Each row below holds a small network's activations on one input, seen along a few directions.
In each table, some parts of the input vary, and every possible input appears once, in random order.
A made-up example of a description, with smaller parts first: one of 8 places around a ring, together with either a single point or one of 11 places along a line or (one of 3 separate values, together with one of 4 places along a line).
Shared parts are said once, and a part with two or three values counts as separate values.
(in the rows, 128 means zero)

Other details of the inputs vary at random and push rows far along two fixed directions, the same in every table; ignore that.

Table:
x1: 139 182 167 144 107 130 174 57 81 147 74 161 143 117
x2: 174 53 37 153 154 184 127 140 165 112 177 67 190 201
x3: 156 174 156 154 117 137 155 61 70 153 68 155 138 109
x4: 71 92 131 84 115 104 91 205 181 102 157 128 75 100
x5: 162 51 40 159 169 159 129 126 178 101 184 72 181 188
x6: 72 145 180 69 111 73 72 219 153 120 140 142 44 73
x7: 147 155 145 136 115 133 162 71 85 147 89 128 155 108
x8: 134 203 165 134 142 129 147 108 60 159 121 159 124 154
x9: 176 145 137 156 116 163 158 37 83 134 84 127 172 132
x10: 132 186 150 155 163 103 140 97 78 153 116 160 128 146
x11: 178 138 114 160 110 162 174 26 86 136 77 134 189 141
x12: 167 27 58 144 123 188 149 118 189 101 158 67 172 143
x13: 133 175 171 148 117 142 171 52 62 147 82 149 146 110
x14: 70 99 128 93 112 103 93 204 189 103 153 121 82 100
x15: 135 172 171 141 124 147 165 60 70 135 86 145 148 107
x16: 179 15 20 159 113 188 141 109 205 89 150 60 207 161
x17: 135 77 73 137 154 165 122 165 155 117 186 90 168 175
x18: 156 182 182 143 119 150 176 42 63 147 78 153 146 113
x19: 146 184 153 153 112 124 157 59 78 155 58 163 150 113
x20: 75 123 138 108 162 86 83 205 163 120 192 132 80 136
x21: 147 75 66 138 154 153 110 176 161 119 171 96 154 175
x22: 65 142 167 66 106 62 77 217 155 124 135 153 44 78
x23: 124 190 160 129 138 107 132 135 69 157 124 157 128 149
x24: 87 127 134 107 156 72 85 213 161 122 187 131 82 133
x25: 163 179 162 151 125 146 157 49 67 152 64 152 151 108
x26: 91 135 167 91 103 90 71 191 155 124 133 141 44 95
x27: 150 27 34 136 118 163 136 144 207 93 154 63 185 138
x28: 144 62 58 145 168 150 132 147 183 108 200 85 156 173
x29: 63 161 196 67 105 68 87 198 144 130 128 175 27 85
x30: 70 161 179 77 109 62 68 208 143 132 114 177 30 77
Description of these inputs: one of 5 places around a ring, together with either one of 2 separate values or one of 4 places along a line.
- The inputs of x20 and x28 match in every part but the place on the ring of 5. If x15 is changed in the same way as x20 into x28, which row does it become? => x18
- Which other rows does x14 become when the place on the ring of 5 takes its other values? List them by row number. => x1, x16, x19, x27
- Which other rows agree with x11 in the place on the ring of 5? List them by row number. => x2, x5, x9, x16, x26
- Which other rows does x30 become when the place on the line of 4 takes its other values? List them by row number. => x3, x19, x25

Table:
x31: 75 134 158 98 155 99 85 228 155 136 188 144 65 133
x32: 184 55 53 142 136 168 108 117 173 103 135 83 180 137
x33: 129 88 71 144 143 145 120 145 160 112 179 100 168 186
x34: 71 99 141 83 104 69 73 200 173 111 126 138 57 69
x35: 166 44 49 139 104 160 166 98 174 110 114 94 180 134
x36: 137 170 152 145 121 125 151 87 88 146 64 168 147 104
x37: 155 198 151 132 135 128 165 96 44 164 92 142 153 135
x38: 104 105 156 76 105 110 39 216 159 115 138 129 32 95
x39: 174 49 35 142 109 177 119 134 193 102 144 75 195 162
x40: 137 198 161 137 152 108 156 96 63 159 124 168 124 156
x41: 82 139 148 114 156 70 75 203 162 120 178 138 58 134
x42: 123 159 151 145 101 133 168 75 90 148 59 165 141 96
x43: 122 135 141 111 119 91 72 182 175 119 124 135 72 105
x44: 158 90 57 151 155 162 152 107 144 116 156 97 175 193
x45: 171 27 36 143 137 158 124 123 188 96 139 77 192 130
x46: 123 183 160 131 136 131 143 137 67 155 101 140 135 115
x47: 141 143 162 124 103 162 112 124 101 139 86 145 97 117
x48: 176 66 56 161 148 172 147 129 154 117 157 52 195 152
x49: 140 172 151 153 165 120 148 82 64 147 131 151 148 141
x50: 131 147 153 122 100 139 176 63 104 141 99 147 129 98
x51: 134 167 184 143 120 136 186 33 91 120 88 133 145 94
x52: 107 63 119 110 123 169 144 146 182 84 149 97 136 98
x53: 119 170 181 121 98 140 174 60 83 125 90 141 153 106
x54: 112 193 149 138 133 113 135 100 81 148 115 155 134 165
x55: 111 125 163 69 92 109 61 212 153 127 129 145 24 109
x56: 81 132 144 102 160 81 70 198 144 122 175 140 72 129
x57: 115 142 143 80 109 87 72 202 163 127 130 154 55 110
x58: 103 129 140 98 117 112 71 203 169 120 126 146 73 102
x59: 171 51 68 131 91 196 107 135 167 107 135 77 157 161
x60: 151 84 91 156 166 143 137 134 161 124 187 92 155 168
x61: 79 152 153 99 135 83 84 209 140 128 177 146 77 143
x62: 142 175 162 149 165 123 152 80 61 161 133 147 153 144
x63: 101 176 186 127 101 138 168 76 88 147 83 166 118 77
x64: 125 174 142 149 161 119 141 77 69 144 110 148 145 148
x65: 59 138 142 99 150 93 77 225 162 121 167 148 57 133
x66: 176 49 42 147 156 180 137 135 144 110 160 50 205 144
x67: 142 188 145 145 152 118 159 81 70 153 121 162 142 169
x68: 128 96 98 129 145 137 119 164 155 127 192 102 151 173
x69: 154 177 154 160 119 103 150 66 93 148 61 155 144 108
x70: 68 141 146 107 152 70 71 210 168 117 168 136 47 135
x71: 120 186 155 149 156 130 147 98 76 150 118 165 136 153
x72: 159 42 84 139 134 189 173 67 159 80 143 67 200 115
x73: 126 172 153 138 82 113 162 63 81 151 57 161 151 111
x74: 160 83 112 133 107 157 93 145 167 114 125 96 104 132
x75: 94 119 134 75 109 66 80 220 178 120 132 153 54 96
x76: 62 132 165 81 80 96 101 180 161 123 141 139 66 81
x77: 132 169 173 152 106 129 178 36 94 144 83 142 133 87
x78: 154 45 43 160 166 181 143 150 176 105 193 82 186 178
x79: 91 124 130 93 97 81 78 202 170 120 125 142 93 108
x80: 132 166 172 143 114 138 177 23 67 144 80 147 152 80
x81: 122 198 162 119 113 113 131 138 59 157 102 138 137 126
x82: 145 170 154 166 104 110 172 41 87 148 55 155 145 101
x83: 165 47 76 130 120 193 187 78 168 85 145 76 190 132
x84: 139 182 158 163 158 109 152 88 80 150 132 151 130 149
x85: 164 84 75 145 164 159 155 124 144 131 182 97 174 185
- The inputs of x75 and x69 match in every part but one. If x44 is changed in the same way as x75 into x69, which row does it become? => x70
- The inputs of x62 and x60 match in every part but one. If x34 is changed in the same way as x62 into x60, which row does it become? => x82
- Describe the family of inputs behind these rows. => one of 5 separate values, together with either a single point or one of 4 places along a line or one of 6 places along a line
- Which other rows does x80 become when the choice among 5 separate values takes its other values? List them by row number. => x50, x63, x76, x77
- A walk changes only the place on the line of 4. It starts at x64 and steps to x56. List the rest of the walk in order. => x49, x62
- Which other rows agree with x71 in the choice among 5 separate values? List them by row number. => x31, x36, x42, x46, x47, x52, x58, x63, x65, x78

Table:
x86: 112 197 168 123 134 87 123 123 82 153 116 163 108 126
x87: 121 158 168 112 110 115 124 129 107 134 106 148 93 104
x88: 132 80 100 130 123 136 107 140 177 103 141 106 123 122
x89: 117 138 133 116 130 115 110 163 134 130 149 133 111 151
x90: 121 178 157 124 133 113 120 131 91 147 127 147 116 136
x91: 119 185 162 136 138 103 134 110 87 155 110 169 108 137
x92: 122 143 136 121 110 137 137 117 108 133 101 135 134 115
x93: 126 95 95 130 154 128 110 163 161 115 160 115 128 142
x94: 105 157 153 121 133 111 105 162 120 139 140 151 87 137
x95: 91 67 105 109 143 120 118 180 196 96 191 98 113 117
x96: 116 162 156 123 145 118 112 151 109 139 133 148 103 132
x97: 141 144 139 137 116 124 145 95 114 133 98 137 131 111
x98: 186 83 72 163 119 196 182 55 117 123 106 96 218 147
x99: 126 178 158 136 147 103 132 112 81 149 114 151 123 129
x100: 117 153 162 108 108 118 125 128 110 139 105 147 103 106
x101: 101 74 91 108 113 121 99 191 191 103 148 106 116 114
x102: 154 165 145 153 145 140 152 87 69 151 113 133 158 146
x103: 113 82 87 112 139 110 98 194 188 108 177 106 117 153
x104: 125 141 143 123 112 114 131 121 127 138 106 138 119 105
x105: 110 125 145 110 118 100 100 158 154 119 125 133 87 101
x106: 188 72 75 160 125 195 165 58 137 116 118 85 200 150
x107: 182 75 66 167 121 179 176 63 133 117 110 97 221 142
x108: 129 156 156 144 137 150 180 63 84 133 121 134 160 127
x109: 118 65 102 107 120 139 88 179 194 100 158 98 98 122
- The inputs of x89 and x103 match in every part but one. If x94 is changed in the same way as x89 into x103, which row does it become? => x91
- Describe the family of inputs behind these rows. => one of 2 separate values, together with either a single point or one of 5 places around a ring or one of 6 places along a line
- Which other rows does x87 become when the place on the line of 6 takes its other values? List them by row number. => x92, x98, x100, x106, x109

Table:
x110: 86 189 175 132 95 94 160 85 100 135 80 146 147 83
x111: 125 103 99 104 110 76 90 171 178 114 107 122 99 71
x112: 113 192 180 128 174 107 155 115 50 152 135 157 144 112
x113: 120 158 136 149 148 144 154 67 102 126 123 167 124 173
x114: 123 100 150 95 102 135 118 176 174 118 155 112 51 113
x115: 138 153 154 122 101 160 186 112 85 148 109 121 152 120
x116: 95 179 172 126 96 78 176 85 95 146 85 145 140 80
x117: 97 185 193 122 104 164 149 110 65 148 95 150 127 107
x118: 102 122 100 120 114 110 60 196 173 136 137 149 101 171
x119: 77 113 105 97 109 90 123 217 169 125 177 126 104 153
x120: 105 100 109 114 97 86 66 188 204 97 111 112 92 87
x121: 161 171 167 116 107 144 121 117 60 160 62 170 108 95
x122: 122 143 168 132 101 80 151 79 133 131 106 149 95 94
x123: 146 200 143 138 107 82 131 115 89 179 77 184 121 170
x124: 144 122 105 125 174 80 77 201 142 137 160 114 97 118
x125: 189 81 82 159 180 155 169 78 143 124 169 80 172 147
x126: 192 97 39 144 131 142 142 114 146 147 119 123 193 188
x127: 87 185 145 129 104 112 149 139 102 144 123 157 137 154
x128: 161 168 151 93 94 111 53 132 74 122 107 106 129 147
x129: 133 147 128 158 106 121 115 74 116 127 58 138 149 96
x130: 67 103 134 107 180 118 96 214 151 112 191 105 104 116
x131: 107 105 112 136 163 104 37 222 167 117 171 107 85 130
x132: 178 105 50 168 115 158 128 114 158 133 115 117 195 204
x133: 76 107 104 86 136 103 115 209 153 115 175 145 114 143
x134: 95 108 119 93 167 88 111 224 154 128 202 103 112 109
x135: 138 193 165 158 178 109 104 112 52 150 91 158 119 126
x136: 92 152 158 109 123 95 155 107 103 128 101 154 143 76
x137: 148 99 113 85 98 129 83 211 153 139 120 121 80 91
x138: 193 88 65 170 187 150 123 114 116 123 141 100 185 151
x139: 86 104 141 86 96 147 101 230 176 109 163 103 93 110
x140: 67 158 161 130 105 108 142 99 113 128 100 139 140 82
x141: 93 119 135 115 156 89 122 205 146 135 191 97 111 121
x142: 117 183 155 142 112 110 135 104 130 135 132 169 96 173
x143: 169 176 134 180 157 116 107 112 88 146 106 126 151 144
x144: 97 99 147 119 104 94 106 140 202 95 146 128 86 101
x145: 126 171 148 134 111 93 150 105 124 146 132 164 86 164
x146: 77 173 176 122 126 106 159 81 87 130 80 157 141 79
x147: 71 176 146 132 111 123 141 127 92 145 126 161 132 148
x148: 98 103 122 43 87 118 60 206 149 91 200 62 122 137
x149: 117 108 88 96 133 92 72 213 168 129 141 158 100 158
x150: 164 86 67 151 144 165 166 75 144 113 153 130 171 184
x151: 151 95 85 174 159 170 161 114 137 119 172 70 214 158
x152: 188 61 73 150 119 217 127 112 127 122 93 93 171 135
x153: 203 74 71 157 92 209 127 116 149 127 97 85 179 148
x154: 183 61 93 137 134 211 167 76 138 108 137 102 159 134
x155: 187 65 72 159 98 220 118 109 138 129 101 89 177 143
x156: 86 101 145 127 171 118 73 185 185 101 202 112 71 133
x157: 177 90 59 147 136 155 177 78 155 128 154 116 171 185
x158: 134 174 153 130 122 89 126 87 87 131 51 172 125 76
x159: 115 150 189 127 112 171 126 103 110 131 119 150 80 121
x160: 103 115 99 109 136 111 72 198 161 127 128 153 98 164
x161: 186 142 136 139 86 154 138 111 90 165 69 129 126 118
x162: 94 161 127 137 139 143 168 101 78 137 115 156 161 157
x163: 134 159 188 120 99 160 135 110 122 131 116 143 80 122
x164: 151 159 182 81 97 117 86 85 90 116 153 101 99 157
x165: 136 87 86 174 165 183 153 106 128 119 175 74 211 154
x166: 75 77 142 115 116 104 91 151 207 90 159 131 79 99
x167: 202 88 64 185 168 141 134 116 134 134 142 78 184 163
x168: 162 58 89 147 137 151 168 54 157 98 128 116 173 122
x169: 102 198 170 149 121 122 137 75 91 147 119 187 101 168
x170: 163 74 93 173 197 183 153 71 138 104 166 86 171 160
x171: 107 111 132 67 114 133 131 211 147 126 156 113 107 95
x172: 105 200 146 111 123 91 174 119 65 166 113 176 143 142
x173: 79 75 142 103 136 104 99 152 195 86 149 138 76 97
x174: 123 168 201 122 129 165 145 80 79 136 93 167 84 113
x175: 138 178 154 143 98 74 135 85 101 144 47 154 118 82
x176: 138 162 173 145 159 93 141 104 110 149 146 130 89 125
x177: 118 146 133 118 114 99 184 82 107 140 98 132 171 81
x178: 176 87 91 184 170 171 154 79 158 107 170 74 180 168
x179: 197 67 85 132 124 201 179 79 149 123 139 87 160 133
x180: 75 95 141 79 127 157 104 218 156 107 154 114 89 104
x181: 113 89 133 98 117 82 122 139 187 113 147 133 83 81
x182: 177 78 89 162 190 167 158 75 133 110 168 96 170 149
x183: 118 180 185 100 123 148 164 119 56 146 98 162 133 98
x184: 114 153 142 133 127 102 111 104 111 118 56 152 118 86
- Describe the family of inputs behind these rows. => one of 3 separate values, together with either a single point or (one of 4 separate values, together with one of 6 places around a ring)
- The inputs of x165 and x156 match in every part but the choice among 3 separate values. If x151 is changed in the same way as x165 into x156, which row does it become? => x178
- Which other rows does x152 become when the place on the ring of 6 takes its other values? List them by row number. => x121, x137, x153, x155, x161
- Which other rows does x121 become when the choice among 3 separate values takes its other values? List them by row number. => x154, x183
- Which other rows does x126 become when the choice among 4 separate values takes its other values? List them by row number. => x111, x124, x137

Table:
x185: 125 122 150 141 120 148 146 84 133 112 131 126 129 131
x186: 89 190 167 95 133 41 26 243 135 149 133 194 6 146
x187: 141 60 97 128 125 157 141 131 193 102 174 89 119 142
x188: 108 206 179 129 105 134 168 87 53 151 83 160 155 129
x189: 155 110 100 138 131 182 193 86 98 141 112 125 194 147
x190: 148 115 105 144 101 143 115 112 144 121 92 126 145 133
x191: 140 83 85 142 158 127 155 120 155 114 136 112 163 112
x192: 190 127 99 163 122 166 167 50 97 142 61 142 175 136
x193: 89 144 133 86 95 118 124 165 123 126 134 131 115 129
x194: 172 170 160 163 131 169 162 37 44 146 76 121 189 122
x195: 107 168 191 102 110 101 119 125 123 133 134 157 66 110
x196: 146 164 164 178 129 175 193 7 74 137 92 152 162 131
x197: 105 75 75 137 185 83 89 202 186 115 210 105 123 165
x198: 112 53 70 91 108 144 110 215 197 103 187 86 136 144
x199: 138 189 184 152 139 152 149 69 41 155 74 150 147 101
x200: 177 109 57 178 163 185 184 83 97 145 158 103 233 226
x201: 165 190 157 143 98 112 149 73 79 165 55 168 122 122
x202: 165 141 113 145 98 139 132 67 105 136 66 136 154 139
x203: 86 239 221 108 124 35 128 114 66 162 85 194 80 73
x204: 133 60 105 125 143 164 137 131 183 95 165 109 114 127
x205: 98 80 95 90 107 130 118 225 189 114 181 96 109 133
x206: 119 48 66 124 141 102 124 185 215 101 180 80 132 114
x207: 143 94 120 100 127 134 87 176 152 119 156 92 116 111
x208: 67 176 211 60 115 64 46 220 117 129 133 146 21 74
x209: 162 156 155 133 129 139 143 102 82 147 109 120 133 109
x210: 115 117 125 95 92 90 62 203 182 123 130 140 67 110
x211: 135 122 114 147 114 142 118 112 134 133 88 141 133 128
x212: 135 133 107 146 130 105 158 68 117 123 107 122 179 119
x213: 112 225 236 102 137 97 118 129 37 165 78 188 61 67
x214: 144 105 127 144 113 158 157 51 123 113 130 119 143 143
x215: 151 62 56 166 143 150 157 87 168 94 140 81 213 138
x216: 28 177 193 93 138 39 79 206 145 130 131 177 40 63
x217: 184 73 52 160 187 183 112 149 141 113 192 60 184 189
x218: 112 65 83 116 174 130 78 205 221 96 232 92 90 189
x219: 86 130 129 113 116 142 133 162 129 130 136 138 132 128
- Describe the family of inputs behind these rows. => one of 5 separate values, together with either a single point or one of 6 places around a ring
- The inputs of x193 and x212 match in every part but the choice among 5 separate values. If x200 is changed in the same way as x193 into x212, which row does it become? => x197
- Which other rows does x196 become when the choice among 5 separate values takes its other values? List them by row number. => x199, x211, x216, x219

Table:
x220: 145 199 154 147 118 89 107 129 62 160 67 155 139 112
x221: 167 172 188 162 131 138 150 27 63 150 61 120 146 69
x222: 157 142 142 131 118 198 188 57 44 143 104 109 215 117
x223: 90 105 157 89 110 108 73 183 186 88 131 142 22 68
x224: 167 45 7 155 115 162 105 142 210 115 115 85 194 172
x225: 116 171 139 158 131 96 202 43 108 132 123 165 156 140
x226: 45 122 169 65 82 129 93 219 156 117 153 150 55 95
x227: 161 133 171 137 103 138 149 26 123 124 69 152 121 99
x228: 73 134 169 68 61 125 114 194 159 118 142 125 58 107
x229: 172 176 103 140 117 96 126 127 88 153 73 151 149 124
x230: 194 51 50 176 144 195 138 111 158 105 202 83 167 230
x231: 176 16 55 138 131 186 129 122 202 97 145 63 142 92
x232: 80 148 172 90 155 104 52 233 139 129 175 174 30 163
x233: 103 150 129 178 152 126 198 32 113 142 111 153 194 146
x234: 93 161 167 92 166 93 66 226 129 153 180 137 48 152
x235: 139 210 195 110 99 155 189 83 28 157 69 156 154 104
x236: 53 140 147 98 167 45 116 199 158 122 178 149 80 95
x237: 171 42 14 143 95 139 110 142 214 118 121 87 167 173
x238: 144 216 176 134 180 122 112 118 45 162 142 146 113 155
x239: 114 27 55 149 185 114 145 145 177 75 201 58 208 147
- Describe the family of inputs behind these rows. => one of 4 places along a line, together with one of 5 separate values
- The inputs of x230 and x227 match in every part but the choice among 5 separate values. If x234 is changed in the same way as x230 into x227, which row does it become? => x231
- Which other rows does x239 become when the choice among 5 separate values takes its other values? List them by row number. => x220, x221, x222, x238
- A walk changes only the place on the line of 4. It starts at x225 and steps to x233. List the rest of the walk in order. => x236, x239
